Each row below holds a small network's activations on one input, seen along a few directions.
Each table varies a few parts of the input and shows all the possible inputs, shuffled.
A made-up example of a description, with smaller parts first: one of 4 places along a line, together with either a single point or one of 9 places along a line or (one of 2 separate values, together with one of 8 places around a ring).
Shared parts are said once, and a part with two or three values counts as separate values.
In the rows, 128 means zero.

Other details of the inputs vary at random and push rows far along two fixed directions, the same in every table; ignore that.

Rows:
r1: [ 42 144 159  81 101  88 106 167 132 125 126 137]
r2: [205 108 137 157 150 161 137  93 123 130 124 123]
r3: [ 48 138 140 116 128  85 109 149 135 131 156 136]
r4: [131 108 139 105  77 145 137 146 132 141  73 107]
r5: [179  91  79 156 138 138 135  87 137 148 127 127]
r6: [180 102  86 144 114 146 153  91 126 134 118 128]
r7: [123 106 138 121  66 163 129 156 120 135  80 106]
r8: [ 90 172 175  97 148  99 144 160 136 111 164 134]
r9: [103 103 138 102  45 166 149 131 121 128  81 108]
r10: [ 79 148 148 122 134  84 113 147 114 136 147 135]
r11: [108  92 123  99  66 149 128 128 142 140  90  97]
r12: [137 113 135 103  78 138 131 134 125 146  84  94]
r13: [177  92  92 166 142 145 133  86 114 144 121 158]
r14: [113  98 135 108  53 169 123 147 120 133  78 105]
r15: [191 118  92 165 161 171 132 110 116 111 121 130]
r16: [115 100 127 105  59 164 120 142 124 131  86 108]
r17: [ 42 156 162 100  95  94 132 168 123 117 135 131]
r18: [ 77 141 131  97 133  74 105 147 136 126 146 144]
r19: [180 121 101 154 141 177 160  97 116 106 113 127]
r20: [189  99  85 145 137 131 127  83 121 149 125 125]
r21: [127 122 171  91  86 193 143 156 126 116  63 101]
r22: [116 151 108 143 163  77 135 127 129 123 174 149]
r23: [173 107 101 159 150 177 144  99 128 120 110 117]
r24: [154 159 105 167 228 111 112 124 119 105 198 165]
r25: [187  94  91 140 126 142 134  97 129 145 104 136]
r26: [121 102 137  88  55 150 126 131 124 142  75  88]
r27: [189 119 110 153 151 170 141  98 109 122 106 115]
r28: [174  92  91 140 117 145 125  79 116 148 118 125]
r29: [142 190  95 164 205  76 107  88 137 136 179 182]
r30: [135 116 173 109  95 172 137 150 134 105  71 105]
r31: [113 147 153 148 190  93 118 135 148 115 183 144]
r32: [155  79  84 151 116 157 130  80 131 146 122 132]
r33: [ 56 136 129 108 129  80 106 141 142 130 158 132]
r34: [ 97 142 103 136 155  84 124 111 123 119 182 163]
r35: [181  99 103 164 132 145 135  92 108 151 118 130]
r36: [208 109 123 145 168 159 146  92 129 138 129 147]
r37: [ 43 146 164 103 107  87 119 183 141 133 131 110]
r38: [177  91 102 159 126 152 137  99 117 145 105 145]
r39: [ 88 140 119 109 129  86 100 153 132 121 154 134]
r40: [135 110 125 107  72 149 126 151 131 134  84 100]
r41: [106 140 117 141 166  78 107 116 114 137 174 153]
r42: [135 182  85 175 203  83 111  80 147 140 190 166]
r43: [ 69 171 185  88 125 121 115 198 133 111 140 115]
r44: [ 83 200 139 117 127  95 102 154 140 125 139 134]
r45: [ 78 156 139 122 131  82 134 156 127 120 154 136]
r46: [161  85  91 169 128 154 137  86 124 148 124 136]
r47: [ 56 152 169  94 109  84 117 186 132 129 119 126]
r48: [128 102 130  93  75 143 129 135 136 138  76 110]
r49: [ 80 152 126 103 128  77 127 144 136 118 156 135]
r50: [ 98 162 175 120 152 101 109 176 138 103 159 133]
r51: [132 155 135 155 192 103 108 146 130  93 174 147]
r52: [126 137  92 165 199  67 117 114 139 138 192 154]
r53: [ 70 160 174 105 152 113 124 168 144 122 158 121]
r54: [174  97  73 145 124 141 143  76 124 130 136 140]
r55: [ 81 140 122 111 127  89  98 151 129 122 154 137]
r56: [140 128 173 100  99 176 142 143 121 134  92  93]
r57: [ 93 202 145 117 136  87 108 130 134 138 139 129]
r58: [147 156 119 171 213  97 134 109 128  90 196 164]
r59: [144 119 172  93  76 183 141 162 133 127  81  93]
r60: [129 125 151 106 100 175 141 148 124 111  66 106]
r61: [168  95  77 146 116 148 143  75 122 131 131 140]
r62: [ 54 150 157 107 103  97 107 183 123 122 132 128]
r63: [ 99 169 187  94 152  95 125 161 130 128 152 120]
r64: [137 121 181 108  86 172 137 148 125 112  73  83]
r65: [ 88 154 135 118 133  82 109 174 132 125 148 128]
r66: [129 132  85 150 196  68 103  95 127 131 189 181]
r67: [172  85  78 148 130 142 132  85 140 146 124 124]
r68: [ 66 139 142 130 135  87 118 155 134 134 150 132]
r69: [ 52 210 161  92  93  97 128 155 143 118 125 124]
r70: [189 101 100 151 126 142 137  96 118 151 111 116]
r71: [148 157 124 152 230  97 121 117 127 123 196 176]
r72: [184  94  80 143 119 149 124 104 127 137 116 125]
r73: [113 116 166  99  82 197 145 153 135 120  74  83]
r74: [188 117 119 145 139 183 163  98 122 123 130 131]
r75: [124 131 161  99  82 192 160 148 123 105  84  98]
r76: [205 104 127 162 164 158 137  94 132 124 127 148]
r77: [151 164 120 159 232 100 118 110 112 116 195 156]
r78: [140 143  92 172 196  77 108 129 121 129 190 164]
r79: [119 112 136 123  70 155 154 134 119 130  91 114]
r80: [192 103 120 151 160 163 149  91 139 142 138 128]
r81: [114 102 139  99  60 154 126 127 118 143  82 100]
r82: [181  96 121 165 146 174 141  99 138 114 117 116]
r83: [ 59 171 204  90 111 105 136 184 141  95 138 118]
r84: [128 108 152 108  63 155 138 146 118 147  70  87]
r85: [169  87  92 152 128 150 129  85 117 143 116 152]
Each input here is: one of 5 separate values, together with either a single point or one of 6 places around a ring or one of 10 places around a ring.
The inputs of r18 and r39 match in every part but the choice among 5 separate values. If r25 is changed in the same way as r18 into r39, which row does it become? -> r40
The inputs of r51 and r58 match in every part but the choice among 5 separate values. If r43 is changed in the same way as r51 into r58, which row does it become? -> r74
The inputs of r34 and r16 match in every part but the choice among 5 separate values. If r75 is changed in the same way as r34 into r16, which row does it become? -> r24
Which other rows does r47 become when the choice among 5 separate values takes its other values? List them by row number. -> r37, r45, r78, r84
Which other rows does r52 become when the place on the ring of 10 takes its other values? List them by row number. -> r3, r5, r11, r32, r33, r37, r46, r67, r68
Which other rows does r10 become when the place on the ring of 10 takes its other values? List them by row number. -> r12, r20, r26, r28, r35, r41, r70, r81, r84

Rows:
r86: [212  86  99 174 161 181 159  74 121 125 137 141]
r87: [215  77  57 175 141 151 129  66 115 154 123 140]
r88: [ 66 169 105 145 188  35  89 157 126 114 201 171]
r89: [107 113 114 131 107 129 126 125 120 125 117 132]
r90: [ 89 127 202  64  53 169 144 181 141 118  68  75]
r91: [ 72 189 128 104 108  81 121 131 137 136 136 133]
r92: [117 104 134 116  96 115 117 135 130 152 108 116]
r93: [ 69 186 149 134 208  63 111 163 133  96 204 157]
r94: [106 180 135 142 221  58 101 152 130 114 208 157]
r95: [202  71  76 161 130 155 142  64 119 147 119 140]
r96: [142 130 133 133 139 152 122 146 125 111 121 125]
r97: [190  68  74 167 125 166 152  68 123 140 130 142]
r98: [114 115 193  83  72 166 131 169 133 135  68  84]
r99: [ 90 175 193  64  43 171 149 161 139 124  53  79]
Describe the family of inputs behind these rows. -> one of 2 separate values, together with either a single point or one of 6 places around a ring
The inputs of r86 and r97 match in every part but the choice among 2 separate values. If r96 is changed in the same way as r86 into r97, which row does it become? -> r88
Which other rows does r98 become when the choice among 2 separate values takes its other values? List them by row number. -> r92
